Each row below holds a small network's activations on one input, seen along a few directions.
In each table, some parts of the input vary, and every possible input appears once, in random order.
A made-up example of a description, with smaller parts first: one of 8 places around a ring, together with either a single point or one of 11 places along a line or (one of 2 separate values, together with one of 6 places along a line).
Shared parts are said once, and a part with two or three values counts as separate values.
(in the rows, 128 means zero)

Other details of the inputs shift rows strongly along two fixed directions, in all tables alike. That doesn't count.
These rows show it; all are for the same input, with only those details redrawn:
[144 154 123 129 106  99 140 147 113 128 140 107 129 142]
[127 114 116 126 149 142 107 152 119 176 171 101 140 220]
[101 124 124 118 136 143 110 122 122 129 140 142 131 120]
[129 153 126 125 106 105 137 134 115 112 129 126 127 105]
[109 145 128 120 113 121 127 119 119 103 123 147 126  77]
[ 54  95 126 107 163 186  81  92 131 122 134 186 132  80]

Table:
R1: [116  99 134 123 131 157 123 114 145 135 115 147 120 133]
R2: [141 133 134 113 105 111 166 129 124 143 106 140 132 104]
R3: [139 146 132 121 120 112 150 136 116 120 123 136 115 107]
R4: [128 136 127 132 100 109 139 134 131 106 121 115 118 108]
R5: [139 145 130 120 122 101 147 137 120 120 128 139 128 104]
R6: [142  91 125 127 162 129 127 151 141 181 162 109 130 220]
R7: [152 138 134 150 123 113 130 112 138  98  97  98 140 109]
R8: [172 159 138 161 121 117 128 142 134 131 101  98 145 139]
R9: [147 150 122 140 104 106 133 149 120 111 138 101 118 147]
R10: [104  83 116 131 174 195  77 143 128 175 173 109 120 243]
R11: [159 151 134 141 133 119 135 122 134 128 104 120 148  99]
R12: [150 149 135 155 119 123 121 119 137 111  89 109 140 111]
R13: [144 156 126 128 104 109 143 146 109 127 134 103 116 145]
R14: [135 125 123 138 138 123 127  93 135  95 110 123 145  77]
R15: [112 134 130 112  98 128 148 110 124 126 100 148 131  80]
R16: [109 145 128 120 113 121 127 119 119 103 123 147 126  77]
R17: [154 132 132 139 110  97 147 146 138 118 130 105 114 145]
R18: [147 105 124 132 164 144 123 153 130 169 164 114 117 225]
R19: [ 55  69 132  98 180 183  96  93 143 146 129 194 136  81]
R20: [162 143 129 134 124  92 152 148 128 121 138 123 119 145]
R21: [ 96  82 136 108 154 171 120  98 148 144 114 181 125 107]
R22: [139 142 125 125 102  94 150 146 121 138 134 102 132 138]
R23: [143 142 134 139 114 121 137 134 128  94 123 129  98 117]
R24: [154 137 130 141 134 105 142 109 126 122 117 112 148  97]
R25: [ 64  78 130 121 178 198  73  93 149 109 136 192 118  97]
R26: [114 130 130 123  96 135 139 112 132 109  98 142 120  87]
What is each input in this table made of?
> either one of 6 places around a ring or (one of 4 places along a line, together with one of 5 places around a ring)
Which of the alternatives is R16?
> one of 4 places along a line, together with one of 5 places around a ring
Change only the place on the line of 4 in R4. List by row number the other rows that result.
> R9, R10, R26

Table:
R27: [128 135 137 142 132 142 115 105 140 100  96 140 131  85]
R28: [178 149 133 143 116 101 154 138 130 132 109 103 138 136]
R29: [135 103 128 145 154 162 102 121 142 162 121 105 150 182]
R30: [ 99  95 121 127 167 167  92 112 135 144 143 133 141 149]
R31: [ 95 104 122 126 169 171  85 115 129 145 150 135 138 151]
R32: [114 128 130 126 126 135 126 115 131  94 121 150 110  86]
R33: [ 77  93 123 117 151 183  89 112 133 155 137 150 138 142]
R34: [130 114 122 131 142 147 114 148 125 148 156 116 115 198]
R35: [ 93 122 132 117 113 149 122 109 130 112 107 157 120  80]
R36: [122  97 122 130 152 149 110 128 134 154 148 111 137 181]
R37: [110  98 122 123 148 165 106 130 132 149 146 132 120 178]
R38: [111 122 130 128 139 136 117 111 131  99 126 146 118  93]
R39: [140 154 125 131  98 104 141 139 119 124 120 105 137 116]
R40: [153 146 126 125 110  92 154 142 120 133 131 114 135 136]
R41: [149 161 125 135  97  98 143 154 113 125 133 102 122 147]
R42: [173 159 132 154 114 104 136 141 131 113 114  96 131 142]
R43: [131 110 122 123 151 132 124 135 125 177 146 108 153 178]
R44: [165 154 127 129 106  84 159 160 116 137 144 108 120 156]
R45: [166 159 123 140 100  89 147 147 117 134 132  77 141 154]
R46: [138 138 125 136 116 111 134 123 126 114 121 112 137 112]
R47: [130 135 132 116 114 114 150 134 123 125 128 144 112 112]
R48: [155 131 136 137 114  99 153 137 142 113 115 123 116 121]
R49: [122 112 138 130 125 127 138 110 148 110 102 151 121  84]
R50: [134 152 127 136 122 113 124 131 119 108 135 119 128 113]
R51: [102 135 128 123 130 141 111 119 124 111 124 145 129  90]
R52: [137 128 137 133 135 135 135 108 136 125  96 138 138  91]
R53: [ 92 131 129 119 118 144 113 112 126 107 116 159 124  78]
R54: [146  94 127 136 153 136 127 146 145 170 144 105 129 210]
R55: [101  93 125 112 161 163 109 134 129 162 158 155 120 168]
R56: [104 119 130 122 129 143 120 107 135  96 119 158 115  80]
R57: [157 158 124 139 107  94 139 143 118 122 134  91 135 142]
R58: [101  88 130 136 175 191  82 100 148 151 116 139 147 149]
R59: [133 141 128 122 124 108 140 132 121 119 133 139 128 108]
R60: [122 145 127 126 104 119 133 131 120 121 120 125 126 112]
R61: [107  88 128 138 176 189  80 108 148 154 126 134 146 167]
R62: [138 132 137 135 139 136 131 112 135 119 104 143 132  92]
R63: [116 127 131 112 120 124 142 119 127 127 119 151 127  94]
R64: [137 124 138 133 127 115 141 126 143 106 114 142 112 103]
R65: [153 149 127 134 102 106 149 147 119 115 128 110 108 146]
R66: [153 156 125 137 108  98 140 138 118 125 129  92 136 136]
R67: [164 150 127 126 101  84 164 156 119 142 136 105 127 156]
R68: [158 151 126 127 112  89 156 147 117 132 134 111 131 140]
R69: [146 121 117 142 154 130 110 153 124 155 169  91 135 214]
R70: [108 132 131 120 109 135 130 122 125 115 113 142 117 100]
R71: [100 116 133 107 119 138 139 108 131 125 113 167 121  77]
R72: [186 158 133 148 118  94 155 148 126 131 121  97 132 149]
R73: [ 85  82 125 117 155 187  96 108 137 148 135 153 125 147]
R74: [156 148 127 140 117  95 140 145 122 107 140 104 117 140]
R75: [130 150 125 129 109 113 130 136 120 117 125 119 133 113]
R76: [120 104 119 133 160 151  99 129 132 150 154 114 140 180]
R77: [149 163 125 137  98  97 140 156 113 122 138 105 120 148]
R78: [147 153 129 128 123  93 145 140 116 122 134 121 132 113]
R79: [146 110 121 119 136 128 140 160 123 190 160 101 130 226]
R80: [139 155 130 131  98 107 142 147 117 109 127 121 109 127]
R81: [120 134 127 133 133 127 119 115 127 101 126 136 126  94]
R82: [128 129 129 128 111 123 138 120 132 109 117 130 121 103]
R83: [134 140 130 119 116 109 148 135 123 126 129 138 121 114]
R84: [110 127 131 121 115 140 131 112 128 104 110 150 112  88]
R85: [122 118 138 131 138 147 128  96 140 123  91 152 141  73]
R86: [107 118 131 111 123 134 136 112 131 131 118 157 131  90]
R87: [ 93 125 132 117 117 147 119 113 129 105 113 161 115  82]
R88: [112 144 128 127 123 129 116 128 120 106 129 139 127  94]
R89: [132 133 127 119 114 110 148 123 124 131 118 131 140 106]
R90: [101 118 133 107 123 137 135 112 130 118 119 172 116  78]
R91: [169 148 125 140 107  87 153 149 122 124 133  83 126 159]
R92: [127 137 129 120 127 111 141 120 122 127 118 133 140  92]
R93: [146 154 129 131  96 104 147 152 117 121 128 109 113 145]
R94: [100  94 123 125 166 171  93 123 136 135 155 146 119 159]
R95: [112 127 129 113 126 125 137 110 127 120 114 154 135  79]
R96: [110 124 129 116 140 129 125 112 127 124 123 151 139  85]
R97: [133 122 117 129 140 138 113 152 121 173 155  90 144 205]
R98: [106  99 123 118 175 158 102 124 127 166 153 138 144 162]
R99: [119 112 137 130 141 133 125 120 147 104 120 159 111  96]
R100: [121  99 121 127 151 155 111 133 134 154 150 117 127 186]
R101: [114 125 130 127 129 128 123 109 132  95 120 145 121  84]
What is each input in this table made of?
> one of 5 places along a line, together with either one of 3 separate values or one of 4 places along a line or one of 8 places around a ring
The inputs of R95 and R89 match in every part but the place on the line of 5. If R70 is changed in the same way as R95 into R89, which row does it become?
> R35
The inputs of R48 and R64 match in every part but the place on the line of 5. If R28 is changed in the same way as R48 into R64, which row does it become?
> R62
A walk changes only the place on the ring of 8. It starts at R93 and steps to R41. List the rest of the walk in order.
> R51, R31, R81, R38, R32, R65
Change only the place on the line of 4 in R59. List by row number the other rows that result.
> R44, R55, R78
Change only the place on the ring of 8 in R70. List by row number the other rows that result.
> R30, R60, R66, R84, R91, R97, R100
Change only the choice among 3 separate values in R99. List by row number the other rows that result.
> R42, R72

Table:
R102: [ 58  93 123 105 167 168  85 100 130 123 149 181 136  89]
R103: [173 169 138 154 106  88 152 107 131  88  79 107 150  53]
R104: [180 160 130 138 112  84 161 148 120 141 121  95 143 139]
R105: [146 149 128 121 107  83 160 140 122 111 140 133 114 106]
R106: [159 112 121 121 143 102 151 161 125 172 169 105 129 207]
R107: [114 171 133 115  66  97 157 126 109  51 107 161  85  29]
R108: [137 162 137 122 105  85 162 107 122  84  95 152 132  10]
R109: [160 145 118 129 111  78 151 176 115 149 172  87 120 197]
R110: [ 58  72 133  92 176 181 106 101 137 136 139 209 110  97]
R111: [121 144 136 113 115  90 158 107 127  87 109 168 123  23]
R112: [ 76  98 127 107 169 159  99  96 133 123 141 184 136  83]
R113: [163 149 127 148  98 107 140 146 124 106 122  88 113 158]
R114: [131 152 136 132 115 120 134 119 130 107 105 144 126  79]
R115: [137 159 131 131 116 112 137 117 124 107 107 136 140  68]
R116: [ 75  90 133 133 164 191  78  82 152 109 103 168 137  74]
R117: [ 87  99 111  98 124 164 114 140 110 199 161 118 145 201]
R118: [123 118 109 125 152 132 104 159 112 167 192  92 135 226]
R119: [ 86  92 115  94 131 163 117 136 120 208 151 125 150 194]
R120: [160 168 135 133  82  88 164 140 122  98 107 128 111  95]
R121: [122 137 126 116 103 116 145 149 120 121 138 140 102 126]
R122: [ 70  97 128 134 179 197  62  73 138 110 113 157 152  80]
R123: [107 145 137 108 104 108 151 117 122  82 113 181 100  45]
R124: [131 118 116 133 140 149 104 163 120 165 173  97 121 237]
R125: [ 97 110 126 138 150 175  84 101 139 110 121 136 132 116]
R126: [ 54  93 129  98 148 170 102 111 127 113 142 196 104  86]
R127: [101 101 112 117 155 152  98 148 118 156 191 123 117 204]
R128: [113 145 120 129 132 139 106 129 111 123 141 119 134 128]
R129: [ 96  60 137 125 181 194 101  96 163 140 120 167 115 135]
R130: [165 126 129 149 139 128 127 131 141 143 119  97 141 176]
R131: [114 167 133 125 100 109 136 109 120  76  95 153 129  17]
R132: [116 123 124 145 143 155  90 115 129 123 125 107 145 146]
R133: [118  89 127 144 179 179  86 106 148 157 123 125 159 161]
R134: [165 155 135 121  81  77 189 149 121 108 114 134  99  99]
R135: [149 115 135 149 152 136 123 109 145 138 103 118 151 125]
R136: [101  92 126 141 173 182  77 107 144 149 127 127 153 154]
R137: [160 107 125 131 147 128 138 162 130 184 153 101 132 226]
R138: [129 127 117 138 144 153  94 159 119 168 167  87 130 234]
R139: [203 154 136 155 104  78 171 139 139 121  97  81 135 138]
R140: [190 163 128 156  78  80 161 168 123 109 133  63  96 187]
R141: [ 88 101 126 125 162 181  81 123 137 153 141 140 135 160]
R142: [162 155 129 124  90  88 171 160 118 128 136 120 102 150]
R143: [140 117 136 145 160 140 119  94 146 128  95 129 157  92]
R144: [116 178 128 124  93  95 140 112 106  62 110 144 124  16]
R145: [207 171 130 156  77  61 172 171 124 118 118  54 120 182]
R146: [160  94 127 145 151 146 123 148 147 168 148  94 120 240]
R147: [175 136 141 143 110  96 164 127 145 108  92 116 122 112]
R148: [111 144 123 114 107 115 133 147 108 106 151 136  96 132]
R149: [ 68 106 130  85 120 160 131  91 123 147 104 185 141  62]
R150: [146 138 136 132 127 117 142 132 134 133 112 127 128 117]
R151: [157 160 141 144  71  85 165 127 137  61  86 125  98  60]
R152: [201 166 125 165 110  78 147 154 121 142 124  44 157 184]
R153: [ 86  91 128  90 133 153 138 106 131 181 118 167 148 106]
R154: [102 111 126 122 138 161 105 132 130 140 141 142 121 151]
R155: [127  80 127 135 174 178  99 126 148 168 137 122 135 210]
R156: [192 187 120 143  85  50 167 175 100 133 147  58 139 169]
R157: [ 82 105 128 113 169 167  96  92 130 127 131 176 144  78]
What is each input in this table made of?
> one of 4 places along a line, together with either a single point or one of 5 places along a line or one of 8 places around a ring
The inputs of R126 and R110 match in every part but the place on the line of 4. If R145 is changed in the same way as R126 into R110, which row does it become?
> R147
Change only the place on the ring of 8 in R118. List by row number the other rows that result.
> R107, R124, R127, R128, R138, R144, R148
A walk changes only the place on the line of 5. It starts at R152 and steps to R136. List the rest of the walk in order.
> R116, R145, R151
Change only the place on the line of 5 in R143. List by row number the other rows that result.
> R129, R135, R139, R147
